Small tables with named rows and columns. After each table, cells are looked up by row and column.

telif
         nirato  zegadon  beguv
lugitu    -1.18    -6.40  -3.09
kuvepu    -2.84    -5.18  -5.65
muvelur    0.92     8.63   4.58
detevol   -2.72     4.57  -3.35
bedes     -3.06     0.51  -4.89
kuv       -0.19     0.51   0.23
lub       -1.62     2.54  -1.81
fibikep   -1.84     0.10  -2.58
sez       -1.07    -3.96  -2.33

detevol, zegadon => 4.57
fibikep, nirato => -1.84
sez, zegadon => -3.96
kuv, nirato => -0.19
lub, nirato => -1.62
fibikep, zegadon => 0.10
detevol, nirato => -2.72
muvelur, nirato => 0.92
bedes, nirato => -3.06
bedes, beguv => -4.89
kuvepu, beguv => -5.65
lugitu, zegadon => -6.40
sez, beguv => -2.33
muvelur, beguv => 4.58
lub, zegadon => 2.54
kuv, beguv => 0.23
kuvepu, zegadon => -5.18
detevol, beguv => -3.35

tisovi.tsv
	desida	ris	ginam	talalam	zos	goz	piz	nikeb
sib	-3.0	4.2	5.3	-3.4	2.4	-2.0	4.6	4.6
zab	5.6	1.7	1.4	4.8	0.7	4.6	-1.1	3.8
midiz	8.0	3.0	0.8	4.6	-1.3	3.5	-3.2	4.8
falirik	3.9	0.2	-2.1	3.5	1.3	3.9	-2.3	1.7
kasates	-3.9	3.3	3.9	-2.4	1.9	-4.8	2.6	-2.6
suvet	5.4	0.6	-0.2	5.2	1.2	4.5	-1.5	2.4
nunumis	4.0	1.9	-4.9	-0.1	1.7	4.0	0.1	4.7
gif	-7.2	3.1	-1.5	-6.3	4.1	-4.1	3.3	-3.4

suvet, goz: 4.5
sib, ris: 4.2
sib, piz: 4.6
falirik, ginam: -2.1
nunumis, piz: 0.1
sib, goz: -2.0
Which row has the largest nikeb? midiz

sif:
|  | dom | folorer | kog | zar | kom | suvuz | lufodu |
|---|---|---|---|---|---|---|---|
| vit | -29 | -6 | -59 | 37 | 70 | -39 | -1 |
| nef | -10 | 66 | 24 | 41 | 2 | 31 | 78 |
| tosev | 46 | -18 | -26 | 6 | 76 | -64 | 2 |
| sisab | 52 | -18 | 32 | 57 | 12 | 20 | -8 |

sisab, kom: 12
vit, dom: -29
tosev, suvuz: -64
vit, folorer: -6
vit, kom: 70
sisab, lufodu: -8
tosev, kom: 76
sisab, folorer: -18
nef, kom: 2
nef, kog: 24
tosev, zar: 6
tosev, kog: -26
vit, suvuz: -39
vit, lufodu: -1
sisab, suvuz: 20

gis =
cols = pupug, pupebe, nutuki, zitufo, gunasos, zubur, kar
vapalib: [28, 29, 27, 14, 26, 33, 21]
mut: [28, 28, 26, 14, 27, 33, 21]
narakeb: [52, 53, 45, 76, 59, 32, 55]

What is the zitufo of vapalib in gis?
14
What is the gunasos of vapalib in gis?
26
What is the gunasos of narakeb in gis?
59
What is the pupebe of vapalib in gis?
29
What is the nutuki of narakeb in gis?
45
What is the pupebe of narakeb in gis?
53
What is the zubur of vapalib in gis?
33
What is the pupebe of mut in gis?
28
Which row has the largest pupebe? narakeb

kunid:
          kaz  nifev  gopeb  voze  tuson  zagepul  vililip  zovumi
lufe     6004   9481   8221  4642   7151     6587     8783    5363
vopated  6678   7516   5729  6911   2125     5121     5085    9681
gaf      6581   8809   7237  6892   5855     6057     7906    6115
dazal    8713   6328   5463  9670   7343     7402     5650    8932
mip      6906   7839   7470  6124   7433     7596     7736    6918
ruk      6049   5798   8722  9409   7994     7841     9691    8845

ruk, kaz -> 6049
vopated, kaz -> 6678
ruk, zagepul -> 7841
mip, gopeb -> 7470
dazal, kaz -> 8713
gaf, zovumi -> 6115
dazal, vililip -> 5650
lufe, gopeb -> 8221
vopated, voze -> 6911
dazal, nifev -> 6328
gaf, voze -> 6892
gaf, kaz -> 6581
gaf, vililip -> 7906
dazal, tuson -> 7343

bidebub
fields: rogis, kodin, gobop, liguvu, dus, lupeno, bov, tum
sib: [83, 125, 113, 42, 108, 96, 147, 109]
dogatel: [82, 125, 116, 44, 110, 102, 146, 107]
dos: [85, 124, 108, 38, 105, 85, 148, 112]
lif: [82, 125, 116, 45, 110, 103, 146, 107]
tifoz: [86, 124, 104, 33, 102, 75, 150, 114]
gesa: [70, 130, 157, 82, 133, 192, 135, 86]
gepalir: [83, 125, 113, 42, 108, 97, 147, 109]
duzi: [71, 129, 151, 75, 128, 175, 137, 87]
pufav: [81, 126, 118, 47, 111, 109, 146, 106]
zudom: [82, 125, 116, 45, 110, 103, 146, 107]
zek: [80, 126, 123, 51, 113, 118, 145, 103]

lupeno of dogatel: 102
tum of zek: 103
kodin of sib: 125
bov of dos: 148
rogis of gepalir: 83
kodin of tifoz: 124
lupeno of duzi: 175
liguvu of duzi: 75
lupeno of gepalir: 97
liguvu of gesa: 82
tum of dos: 112
tum of pufav: 106
kodin of dos: 124
rogis of zudom: 82
lupeno of zek: 118
rogis of duzi: 71
kodin of gepalir: 125
Which row has the largest tum? tifoz

lefupo:
	mazap	vaz	fabosuv	vem	zuz
dotili	185	229	136	166	211
zuti	166	64	221	47	130
vor	104	194	81	164	114
firedak	181	108	197	154	176
videtot	115	45	171	147	89
pirizo	145	229	116	47	144
tob	102	173	107	46	86
zavefa	176	109	202	81	157
vupazop	198	226	154	135	219
gemu	200	89	217	203	202
monofol	137	174	134	75	129

vaz of zavefa is 109
vaz of firedak is 108
mazap of zavefa is 176
fabosuv of firedak is 197
vaz of dotili is 229
vem of vupazop is 135
vem of zuti is 47
vem of firedak is 154
mazap of videtot is 115
zuz of videtot is 89
vaz of zuti is 64
vem of tob is 46
vem of gemu is 203
zuz of vor is 114
vaz of gemu is 89
Row with the largest zuz: vupazop

vimomif:
|  | fakinu | velanu | palof | fefelu | kar |
|---|---|---|---|---|---|
| torasu | -76.6 | -57.5 | -7.2 | 84.5 | -45.7 |
| rivune | 49.9 | -49.5 | -38.8 | -19.3 | -38.6 |
| dak | 1.4 | 29.0 | 60.8 | -48.3 | 3.1 |
| nub | 74.1 | -69.6 | 22.1 | -37.1 | -57.3 |

nub, kar -> -57.3
dak, fakinu -> 1.4
rivune, palof -> -38.8
torasu, velanu -> -57.5
rivune, fefelu -> -19.3
nub, fefelu -> -37.1
nub, velanu -> -69.6
rivune, fakinu -> 49.9
torasu, fakinu -> -76.6
nub, palof -> 22.1

tus =
         nadezel  siten  nit  ruf  dag  sizaz  luzul
rel           80    112  186    8  173     53    113
basega       148    128   86  197  112    123    162
rabikes      108    110  110  120  128     51    150

ruf of rabikes: 120
luzul of basega: 162
sizaz of rabikes: 51
siten of basega: 128
nit of rel: 186
luzul of rel: 113
nadezel of rabikes: 108
ruf of basega: 197
nit of rabikes: 110
siten of rabikes: 110
dag of rel: 173
sizaz of rel: 53
dag of basega: 112
luzul of rabikes: 150
nit of basega: 86
Which row has the largest nit? rel

Table gemuf
         govol  naz  demizur  pufi
vedis      742  375      647   498
susuta     651  629      297   730
bim        372  459      310   423
sebap      533  379      363   559
tafu       379  261      781   420
kom        491  120      134   414
pab        470  304      477   662
bibereg    412  473      705   346

What is the pufi of vedis in gemuf?
498
What is the govol of sebap in gemuf?
533
What is the pufi of susuta in gemuf?
730
What is the govol of kom in gemuf?
491
What is the naz of sebap in gemuf?
379
What is the govol of pab in gemuf?
470
What is the govol of vedis in gemuf?
742
What is the naz of pab in gemuf?
304
What is the pufi of bim in gemuf?
423
What is the demizur of sebap in gemuf?
363
What is the demizur of vedis in gemuf?
647
What is the pufi of pab in gemuf?
662
What is the naz of susuta in gemuf?
629
What is the naz of kom in gemuf?
120

